A small network was shown many inputs. Here are its activations along a few directions, one row for each input.
In each table, some parts of the input vary, and every possible input appears once, in random order.
A made-up example of a description, with smaller parts first: one of 8 places around a ring, together with either a single point or one of 11 places around a ring or (one of 3 separate values, together with one of 4 places along a line).
Shared parts are said once, and a part with two or three values counts as separate values.

Other details of the inputs vary at random and push rows far along two fixed directions, the same in every table; ignore that.

Table:
x1: -2,-3,-3,1,5,5,-10,7,-3,-11,-2,11
x2: -5,-4,-6,-2,6,0,-8,6,-3,-13,-7,6
x3: 6,-4,-5,-4,4,-7,-3,4,-4,0,-4,4
x4: -16,20,4,4,-17,3,9,-15,7,14,7,-27
x5: 8,0,-17,-3,7,3,5,0,-7,7,-6,-11
x6: -1,-5,-14,-2,1,2,7,6,-4,6,2,-8
x7: -6,-5,-6,-2,6,0,-8,5,-2,-13,-5,9
x8: 2,-3,-2,3,4,-1,-12,9,-1,-12,1,8
x9: -1,26,17,-2,-20,-4,3,-19,3,6,4,-19
x10: 9,-1,-13,-4,2,6,7,4,-8,8,2,-8
x11: 8,0,-2,-2,4,-3,-5,9,-7,-3,-1,6
x12: -15,27,18,8,-21,2,-1,-19,6,-8,4,-13
x13: 29,-40,9,-17,19,10,27,1,9,43,2,4
x14: 0,-1,-2,3,2,1,-12,10,-2,-14,-1,10
x15: 29,-36,6,-15,18,-3,29,-1,9,45,2,4
x16: -17,24,15,3,-17,0,3,-24,11,-5,1,-14
x17: -5,-4,-7,-3,6,1,-8,5,-1,-13,-7,8
x18: -14,24,16,5,-18,-5,0,-22,13,-6,4,-16
x19: 26,-42,9,-12,19,9,26,-2,11,43,5,9
x20: -5,-6,-5,5,3,-2,-7,5,-1,-13,-3,9
x21: 0,-3,-2,4,2,2,-10,10,-2,-13,-1,10
x22: -7,-6,-7,2,6,0,-8,3,-1,-13,-4,11
x23: -2,-3,-3,-1,4,4,-10,8,-4,-12,-2,9
x24: 5,-3,-16,-5,3,2,9,2,-5,7,0,-7
x25: -8,-6,-6,4,4,-1,-8,5,-2,-15,-4,11
x26: 0,-4,-3,4,5,-9,-3,7,-2,-3,-1,10
x27: -4,-3,-6,3,3,-3,-10,7,0,-15,-3,10
x28: 1,-2,-4,1,6,-8,-3,7,-3,-4,-2,9
x29: 2,26,3,-1,-14,7,11,-20,-1,13,0,-32
x30: 7,0,-1,-1,5,-4,-5,10,-7,-4,0,7
x31: -1,-4,-2,5,2,2,-10,8,-4,-12,-1,9
x32: -8,-5,-6,5,4,-2,-8,5,-2,-16,-4,11
x33: -1,-2,-4,-2,5,5,-11,8,-4,-13,-4,8
x34: -5,-4,-3,5,3,3,-11,8,-5,-14,-2,12
x35: -16,24,16,6,-20,-3,2,-21,12,-7,2,-15
x36: 0,-5,-4,5,3,-8,-3,6,-2,-3,-1,10
x37: 4,-2,0,4,4,-4,-6,11,-5,-3,1,10
x38: 11,-8,16,-7,-7,12,36,-19,15,58,14,-29
x39: -6,21,6,0,-20,6,13,-14,2,12,9,-28
x40: -6,29,19,4,-18,-5,4,-16,5,3,6,-15
x41: 4,-2,-1,6,2,-4,-6,10,-5,-2,1,10
x42: 3,-2,-4,-2,6,-8,-3,7,-4,-4,-2,7
Description of these inputs: one of 2 separate values, together with either one of 4 places along a line or one of 6 places along a line or one of 11 places along a line.
Q: The inputs of x34 and x25 match in every part but the choice among 2 separate values. If x29 is changed in the same way as x34 into x25, which row does it become?
A: x5
Q: The inputs of x27 and x14 match in every part but the choice among 2 separate values. If x35 is changed in the same way as x27 into x14, which row does it become?
A: x21
Q: Change only the place on the line of 6 in x11. List by row number the other rows that result.
A: x9, x30, x37, x40, x41
Q: A walk changes only the place on the line of 4. It starts at x38 and steps to x39. List the rest of the walk in order.
A: x10, x29
Q: Change only the place on the line of 6 in x36. List by row number the other rows that result.
A: x3, x15, x26, x28, x42

Table:
x43: -6,21,11,7,-18,5,5,-14,6,8,8,-24
x44: -4,22,10,7,-17,7,5,-18,6,7,3,-23
x45: -7,22,12,2,-17,2,3,-13,7,9,7,-25
x46: -17,14,-25,6,6,-9,-28,22,-16,-37,-7,12
x47: -11,11,30,4,-16,2,5,-27,24,-7,5,-3
x48: -16,11,38,6,-17,-3,-1,-25,16,2,1,1
x49: -5,23,10,-1,-14,3,4,-19,6,6,0,-25
x50: 21,-47,-29,-2,34,2,2,35,-12,12,-1,29
x51: -8,24,7,4,-13,0,10,-23,5,7,2,-19
x52: 23,-45,-27,-11,33,12,3,29,-15,9,-7,25
x53: -15,14,-26,7,7,-7,-27,17,-17,-39,-10,12
x54: 27,-40,4,-19,14,0,37,-7,14,54,3,-7
x55: 23,-45,-27,-16,35,8,1,31,-14,9,-8,25
x56: 5,30,26,5,-14,-14,7,-15,2,5,4,-11
x57: -8,19,6,2,-17,0,10,-24,6,3,-1,-22
x58: 31,-37,7,-18,17,7,32,-3,14,58,5,-9
x59: 23,-49,-28,-4,29,4,4,27,-10,9,-7,25
x60: 27,-37,7,-15,12,14,38,-2,8,56,10,-5
x61: -17,9,-24,7,-1,-8,-27,22,-16,-40,-5,8
x62: -20,0,-2,11,4,-6,-33,14,0,-53,-6,31
x63: 27,-37,6,-14,17,2,37,-3,13,59,9,-3
x64: -17,13,-23,0,3,0,-28,24,-20,-39,-7,9
x65: 23,-49,-29,-12,33,-1,3,26,-9,9,-10,23
x66: -16,12,35,4,-15,-5,2,-26,20,-1,2,1
x67: -9,23,8,7,-16,1,10,-21,6,7,4,-17
x68: 0,14,-15,6,4,-12,-39,25,-20,-49,-2,23
x69: 7,28,28,2,-22,-11,2,-14,3,7,5,-8
x70: -15,13,-22,8,0,6,-26,20,-21,-40,-6,11
x71: -10,13,-24,11,4,3,-31,19,-18,-39,-9,7
x72: -10,18,8,5,-21,-1,10,-18,6,5,6,-22
x73: -11,22,12,-4,-18,4,8,-13,3,7,8,-22
x74: -15,12,33,3,-15,-7,4,-26,23,-3,3,1
Q: Describe the family of inputs behind these rows.
A: either one of 3 separate values or one of 5 places along a line or (one of 4 separate values, together with one of 6 places around a ring)
Q: A walk changes only the place on the line of 5. It starts at x47 and steps to x62. List the rest of the walk in order.
A: x74, x66, x48

Table:
x75: -19,45,-4,9,-23,2,-3,-12,-10,-14,0,-26
x76: 8,-1,40,-4,-18,0,38,-38,30,47,14,-22
x77: -21,44,25,6,-27,-13,-10,-24,7,-20,1,-14
x78: 26,-52,4,-7,24,2,18,11,11,36,3,22
x79: -22,46,-3,11,-24,-5,-5,-10,-9,-15,1,-23
x80: 32,-47,8,-16,27,-5,17,10,8,37,-2,22
x81: 1,-1,-36,0,12,5,-25,31,-22,-31,-8,6
x82: 26,-39,-17,-14,23,4,21,20,-8,39,4,6
x83: -20,-14,-31,1,15,7,-21,18,-10,-37,-14,18
x84: -2,-6,-15,3,13,-4,-26,22,-14,-37,-9,29
x85: -18,44,-4,10,-24,-6,-10,-14,-2,-19,1,-29
x86: 31,-48,6,-13,27,-5,21,8,9,34,1,24
x87: -3,-7,-16,5,12,-3,-25,22,-14,-38,-8,29
x88: -18,43,25,4,-27,-5,-7,-27,6,-18,0,-17
x89: -17,44,-5,12,-23,1,-6,-17,-7,-15,-1,-27
x90: 25,-50,5,-10,26,2,18,12,10,37,3,20
x91: -1,-4,-13,1,14,-4,-30,24,-15,-35,-12,27
x92: 10,7,15,-14,-14,5,33,-21,11,47,13,-34
x93: -20,44,-4,5,-25,4,-6,-9,-12,-15,3,-27
x94: 29,-51,4,-8,24,-2,21,9,9,33,3,22
x95: 6,0,44,-4,-18,2,37,-40,31,52,15,-27
x96: 13,6,15,-12,-12,3,33,-26,16,46,10,-38
x97: -2,0,-36,10,13,-6,-23,28,-23,-27,-8,13
x98: 26,-48,6,-11,28,1,19,11,10,37,3,22
x99: -8,-1,30,-12,-17,5,45,-50,35,50,7,-35
x100: -3,0,-35,-2,10,6,-24,34,-26,-28,-5,8
x101: -7,-6,-15,5,15,2,-28,25,-13,-34,-7,27
x102: -7,-9,-17,9,10,3,-28,25,-11,-35,-7,27
x103: -4,-9,-16,8,11,-1,-25,23,-13,-37,-7,27
x104: 30,-49,5,-12,25,-4,22,8,9,33,1,24
x105: -24,41,25,9,-29,3,-5,-27,10,-13,4,-21
x106: -24,40,25,11,-30,4,-5,-27,10,-13,5,-22
x107: -23,38,21,11,-31,1,-4,-26,9,-18,5,-18
x108: 1,-1,-37,6,13,2,-25,27,-22,-30,-9,7
Q: Describe the family of inputs behind these rows.
A: one of 2 separate values, together with either a single point or one of 6 places around a ring or one of 10 places along a line
Q: The inputs of x99 and x83 match in every part but the choice among 2 separate values. If x104 is changed in the same way as x99 into x83, which row does it become?
A: x87
Q: Change only the choice among 2 separate values in x95. List by row number the other rows that result.
A: x106
Q: Change only the place on the ring of 6 in x108. List by row number the other rows that result.
A: x75, x81, x89, x93, x100

Table:
x109: -19,11,7,-5,-9,1,0,-15,7,-8,-2,-7
x110: 4,25,11,-1,-11,-13,0,-7,-4,-2,0,-6
x111: 0,23,12,5,-13,-13,0,-4,-3,1,7,-5
x112: -6,18,14,4,-12,-2,-6,-4,4,-1,6,-9
x113: -17,6,-25,15,5,4,-46,37,-23,-61,-6,28
x114: -23,10,9,1,-12,1,1,-10,8,-5,3,-6
x115: -13,12,6,9,-12,-8,1,-13,10,-6,2,-8
x116: 20,-37,-46,-9,35,8,-5,39,-23,0,-9,17
x117: 27,-39,10,-15,15,-2,35,-15,21,48,1,-2
x118: 23,-40,-21,-9,34,0,-15,39,-14,-5,-9,32
x119: -10,20,-11,4,-14,5,4,-5,-6,4,4,-25
x120: 29,-37,14,-11,16,9,35,-17,16,49,0,1
x121: -11,13,10,13,-11,2,0,-14,6,-5,1,-4
x122: -3,15,12,-1,-12,7,-3,-11,2,-9,1,-8
Q: The inputs of x117 and x115 match in every part but one. If x116 is changed in the same way as x117 into x115, which row does it become?
A: x119
Q: Describe the family of inputs behind these rows.
A: one of 2 separate values, together with either a single point or one of 6 places along a line
Q: A walk changes only the place on the line of 6. It starts at x109 and steps to x117. List the rest of the walk in order.
A: x120, x122, x118, x110
